These are the activations of a small neural network, seen along a few directions. Each row is one input.
Each table varies a few parts of the input and shows all the possible inputs, shuffled.
A made-up example of a description, with smaller parts first: values(3) and (point or ring(11) or (line(4) and ring(8))).
Shared parts are said once, and a part with two or three values counts as separate values.

Other details of the inputs shift rows strongly along two fixed directions, in all tables alike. That doesn't count.
To show where, the next rows are all for the same input, with only those details redrawn:
-26 16 11 -35 58 -12 -10 0 -61 0 21 13 26
0 4 -37 38 43 -66 47 41 3 -83 -38 23 -22
-42 24 48 -57 -3 30 -3 -38 -51 23 39 -18 21
-35 22 41 -10 -87 24 61 -41 25 -31 1 -46 -32
-26 16 11 -41 73 -13 -20 3 -73 7 26 19 34
-26 16 11 -41 73 -12 -20 2 -73 6 26 19 34
0 4 -37 38 43 -66 48 42 4 -83 -39 23 -22
-42 24 48 -58 -3 30 -3 -38 -52 24 39 -18 21

Rows:
row 1: 0 4 -37 38 43 -66 47 41 3 -83 -38 23 -22
row 2: -23 -15 -40 60 51 -32 35 33 11 -70 -59 44 -27
row 3: 15 7 18 16 -113 47 72 -3 61 56 -13 -39 -14
row 4: 44 -3 -8 37 16 -82 -9 43 26 -66 -56 59 -38
row 5: -28 21 15 -28 44 12 -19 36 -47 5 31 44 34
row 6: 12 26 43 2 -113 50 9 -9 88 17 -35 -50 0
row 7: -13 -24 -13 11 -122 52 -30 -8 116 -3 62 -74 -26
row 8: 18 -2 -23 21 -65 9 83 -36 -10 -27 7 -15 -15
row 9: -1 12 8 -34 -36 68 11 -25 -64 46 66 22 40
row 10: 51 2 -39 50 39 -68 1 46 50 -43 -83 -10 4
row 11: -7 14 29 -31 52 1 -39 21 -62 7 29 38 -20
row 12: -24 -8 19 -22 50 -7 -51 -25 -30 23 -23 49 49
row 13: 46 -6 11 23 -60 12 45 4 35 47 -23 -26 -60
row 14: -12 -17 -7 29 -98 71 75 -70 7 -2 -2 -15 -29
row 15: -19 17 61 -65 -17 1 -30 -55 -30 35 19 -5 52
row 16: 62 -16 -63 59 19 -37 45 38 -22 -57 -15 56 -56
row 17: 30 -12 -44 67 47 -33 -13 33 59 -28 -103 12 -3
row 18: -2 17 33 2 -84 -7 23 -3 59 -29 -26 16 7
row 19: 8 -39 2 11 -111 39 -50 -18 102 -3 60 -79 -79
row 20: 27 -5 -12 -12 54 -16 8 6 -43 82 0 -9 39
row 21: 43 9 24 -34 67 2 -95 24 -26 54 -10 11 15
row 22: -19 -57 -49 3 67 23 -109 -6 19 32 59 -14 22
row 23: -16 -29 -5 -37 -7 28 -90 -35 22 43 96 -71 27
row 24: 6 -21 -20 -1 78 18 -18 0 -46 101 -14 19 40
Question: Changing only one part turns row 23 into row 19. The same change can be made to row 15. Which row results?
Answer: row 4
Question: What do these inputs look like to the network?
Answer: values(4) and (point or ring(5))
Question: Which other rows agree with row 18 in the values(4) part? List them by row number.
Answer: row 3, row 5, row 6, row 7, row 9
Question: Start at row 17 and move only the ring(5) part, one step at a time. The first step leads to row 12. Which rows follow, in order?
Answer: row 2, row 14, row 24

Rows:
row 25: 10 13 9 23 -47 -14 44 3 32 -43 -33 3 -26
row 26: -9 11 19 -3 -54 29 40 -21 1 2 7 -22 -23
row 27: -13 6 16 -6 -27 22 27 -25 -9 15 -2 -6 11
row 28: 9 5 -5 21 -52 -6 60 -8 24 -27 -23 -13 -30
row 29: -19 -13 -23 54 -89 -9 60 -12 84 -102 -10 -28 -64
row 30: -2 -6 10 -1 -55 34 0 -31 31 22 0 -26 -3
row 31: 27 -7 -26 21 38 -38 -26 40 11 -19 -18 25 4
row 32: -31 14 76 -72 -94 111 -26 -78 -9 97 76 -70 6
row 33: 7 9 -6 13 -10 -21 32 13 10 -28 -28 14 -4
row 34: -10 -8 -33 33 -11 -40 17 27 40 -92 3 4 -30
row 35: -40 18 89 -79 -89 101 -33 -89 -5 107 62 -78 29
row 36: 26 -17 -39 33 46 -35 -22 29 8 -18 -24 30 2
row 37: 9 6 -23 44 -10 -33 51 37 30 -61 -43 16 -30
row 38: 28 -16 -45 27 52 -35 -6 39 1 -3 -7 15 6
row 39: 2 2 35 -36 -37 44 -31 -37 -11 54 40 -30 7
row 40: 4 7 1 42 -71 -18 70 10 61 -63 -46 -3 -51
row 41: 15 7 5 28 -64 -5 60 -10 31 -37 -25 -13 -42
row 42: -5 10 14 -9 -28 15 32 -19 -14 18 11 -14 3
row 43: 14 -2 -24 15 47 -35 14 29 -27 -19 -12 34 -9
row 44: 2 0 -4 28 -55 0 57 -14 34 -33 -38 -5 -24
row 45: 0 11 0 22 -36 -13 51 7 26 -29 -26 -2 -9
row 46: -23 24 70 -51 -54 51 -3 -61 -19 42 21 -33 9
row 47: -3 7 -7 -19 92 -26 -22 18 -61 23 1 28 46
row 48: 12 -13 -17 -19 81 -12 -58 24 -48 38 29 27 24
row 49: -25 20 51 -68 9 40 -28 -44 -57 65 30 -12 42
row 50: 17 -18 -44 51 9 -18 13 32 42 -35 -32 9 -24
row 51: -28 9 44 -53 11 47 -28 -39 -60 58 35 10 30
row 52: 5 -3 -14 -21 81 -4 -62 35 -38 31 23 29 36
row 53: -20 -9 -22 13 17 -31 -5 11 15 -64 13 -6 -16
row 54: 2 -10 -10 -16 84 -20 -61 23 -34 27 9 21 24
row 55: -7 5 5 -29 92 -20 -37 15 -66 22 6 37 31
row 56: 17 -10 -25 20 19 -29 -8 20 24 -12 -27 -3 -2
row 57: -8 -14 -32 16 9 -28 5 14 6 -61 28 0 -23
row 58: 29 -17 -44 21 46 -34 -12 34 0 -7 -11 16 3
row 59: -8 2 29 -10 -61 29 -5 -16 35 15 11 -24 -15
row 60: -17 6 35 -9 -80 50 8 -36 47 21 8 -58 -24
row 61: 20 -18 -42 57 -12 -25 29 22 56 -34 -39 1 -19
row 62: 3 -14 -16 -14 81 -5 -63 16 -42 37 18 36 31
row 63: -18 15 26 -14 -15 19 15 -16 -11 8 -2 -15 -3
row 64: -8 0 -11 -19 89 -1 -31 17 -72 23 11 45 38
row 65: 4 2 -2 -22 82 -9 -37 5 -71 24 6 48 41
row 66: 21 -9 -33 17 54 -33 -20 42 4 -3 -11 23 20
row 67: 13 -5 -15 -26 78 -15 -63 26 -40 35 15 30 47
row 68: 1 2 28 -1 -66 21 0 -30 44 7 -6 -43 -20
Question: Changing only one part turns row 64 into row 63. The same change can be made to row 29. Which row results?
Answer: row 53
Question: What do these inputs look like to the network?
Answer: values(4) and (point or (values(2) and ring(5)))
Question: Change only the values(2) part in row 45. List by row number the other rows that result.
Answer: row 66
Question: Which other rows agree with row 28 in the values(4) part? List them by row number.
Answer: row 26, row 32, row 38, row 39, row 41, row 42, row 43, row 48, row 57, row 58
Question: Change only the values(4) part in row 59. List by row number the other rows that result.
Answer: row 48, row 54, row 62
